X =
[[ 0.127  0.099  0.040  0.275  0.072  0.131  0.042  0.103]
 [ 0.107  0.088  0.075  0.101  0.077  0.079  0.065  0.069]
 [ 0.016  0.093  0.168 -0.157  0.053  0.039  0.129  0.111]
 [ 0.126  0.002  0.028  0.073  0.058  0.025  0.103 -0.018]
 [ 0.039  0.054  0.092 -0.104  0.048 -0.011  0.141  0.020]
 [ 0.054  0.104  0.114  0.009  0.112  0.101  0.115  0.142]
 [ 0.068  0.093  0.084  0.124  0.088  0.116  0.078  0.109]
 [ 0.047  0.091  0.101 -0.018  0.079  0.015  0.146  0.074]
 [-0.005  0.154  0.213 -0.061  0.134  0.139  0.101  0.212]
 [-0.014  0.143  0.172 -0.072  0.084  0.096  0.106  0.192]
 [-0.014  0.113  0.187 -0.188  0.087  0.047  0.130  0.135]
 [ 0.069  0.126  0.135  0.068  0.095  0.134  0.066  0.180]
 [ 0.103  0.096  0.095  0.086  0.090  0.087  0.091  0.076]
 [ 0.120  0.100  0.080  0.193  0.081  0.133  0.051  0.116]
 [ 0.144  0.086  0.072  0.207  0.089  0.122  0.046  0.124]
 [ 0.120  0.075  0.069  0.105  0.088  0.093  0.084  0.090]]
Indices start at 1.
(1, 1) = 0.127
(13, 4) = 0.086
(2, 4) = 0.101
(11, 2) = 0.113
(10, 5) = 0.084
(13, 7) = 0.091
(13, 2) = 0.096
(4, 7) = 0.103
(7, 8) = 0.109
(12, 3) = 0.135
(14, 1) = 0.120
(12, 2) = 0.126
(1, 7) = 0.042
(10, 7) = 0.106
(2, 3) = 0.075
(5, 1) = 0.039
(3, 3) = 0.168
(10, 1) = -0.014
(1, 8) = 0.103
(16, 3) = 0.069
(7, 5) = 0.088
(3, 1) = 0.016
(6, 1) = 0.054
(6, 5) = 0.112
(2, 5) = 0.077
(10, 2) = 0.143
(13, 3) = 0.095
(16, 8) = 0.090
(4, 6) = 0.025
(10, 3) = 0.172
(8, 1) = 0.047
(9, 6) = 0.139
(11, 6) = 0.047
(15, 4) = 0.207
(16, 5) = 0.088
(9, 2) = 0.154
(8, 4) = -0.018

grid =
[[ 3.15 -3.64 -4.12  4.61 -0.72]
 [-3.83 -1.10  2.15  0.53 -0.05]
 [ 1.24  2.10  3.73 -3.28 -3.54]
 [-1.27 -3.26  3.53 -4.03  1.61]
 [ 2.90 -4.25  1.11  3.03 -2.41]
 [ 4.05  0.20 -4.73  5.08 -4.79]
 [ 1.19  2.97  3.60 -1.93 -3.37]
 [ 1.66  4.98  5.11 -1.83  2.10]
 [ 4.71  1.72 -2.36  4.89 -2.27]
 [-3.00 -2.85  5.16  4.05 -1.15]
 [ 2.89 -1.04 -3.37  0.47 -4.84]
 [-0.80  5.10 -5.08 -3.57 -0.08]
 [ 5.20  1.79  4.24  3.12  0.57]]
Rows and columns are counted from 1.
(1, 1) = 3.15
(7, 3) = 3.60
(1, 3) = -4.12
(13, 1) = 5.20
(6, 1) = 4.05
(7, 4) = -1.93
(6, 4) = 5.08
(7, 5) = -3.37
(2, 2) = -1.10
(9, 3) = -2.36
(6, 3) = -4.73
(4, 3) = 3.53
(3, 3) = 3.73
(10, 3) = 5.16
(5, 4) = 3.03
(6, 2) = 0.20
(3, 4) = -3.28
(13, 2) = 1.79
(9, 2) = 1.72
(10, 1) = -3.00
(12, 3) = -5.08
(2, 5) = -0.05
(8, 3) = 5.11
(3, 5) = -3.54
(2, 3) = 2.15
(12, 2) = 5.10
(11, 2) = -1.04
(11, 3) = -3.37
(2, 4) = 0.53
(13, 3) = 4.24
(1, 5) = -0.72

W =
[[495 575 309 554 519 485 666 504 511 390 437 567 436 691]
 [372 631 478 237 463 488 368 483 563 554 330 370 359 346]
 [494 140 611 514 531 764 443 588 625 363 301 496 447 509]
 [448 261 476 655 481 451 248 357 341 550 403 531 526 482]
 [418 817 620 416 378 422 449 417 626 485 491 467 423 241]
 [528 318 490 598 514 543 540 398 426 451 551 347 504 533]]
Indices start at 1.
(1, 1): 495
(3, 10): 363
(3, 14): 509
(1, 3): 309
(6, 12): 347
(2, 5): 463
(3, 5): 531
(3, 3): 611
(3, 7): 443
(4, 5): 481
(5, 5): 378
(2, 10): 554
(6, 6): 543
(5, 8): 417
(3, 9): 625
(5, 11): 491
(3, 8): 588
(5, 4): 416
(5, 6): 422
(4, 10): 550
(4, 14): 482
(5, 10): 485
(6, 5): 514
(2, 8): 483
(2, 12): 370

A =
[[-28   0  12   8   9 -21 -15  10  -6 -13   4   8   0   1   8]
 [ 17  -2   4   7  10  15  -9  21   2  -7  -4  33   0  17  30]
 [ 14  -1  -2  14  10  16  13 -12  21  27  -6  -2   4  33 -16]
 [ 26  20  21  -4 -12  23  10  -1  -9  11  -8   6 -16  25   9]
 [ 27   6  15   9   3  22  22   5  16   3 -14 -11 -19  22  -6]]
Rows and columns are counted from 1.
row 1 col 1: -28
row 3 col 5: 10
row 1 col 9: -6
row 1 col 11: 4
row 2 col 10: -7
row 4 col 11: -8
row 5 col 2: 6
row 2 col 5: 10
row 5 col 6: 22
row 1 col 15: 8
row 4 col 3: 21
row 2 col 2: -2
row 3 col 14: 33
row 2 col 15: 30
row 5 col 15: -6
row 3 col 8: -12
row 5 col 8: 5
row 3 col 2: -1
row 3 col 9: 21
row 5 col 12: -11
row 3 col 12: -2
row 1 col 10: -13
row 1 col 8: 10
row 3 col 10: 27
row 2 col 8: 21
row 2 col 7: -9
row 3 col 6: 16

x =
-4.76	5.06	-3.19	0.41
-3.27	2.33	3.37	-5.70
Rows and columns are counted from 1.
(1, 1) = -4.76
(2, 2) = 2.33
(2, 4) = -5.70
(1, 4) = 0.41
(2, 1) = -3.27
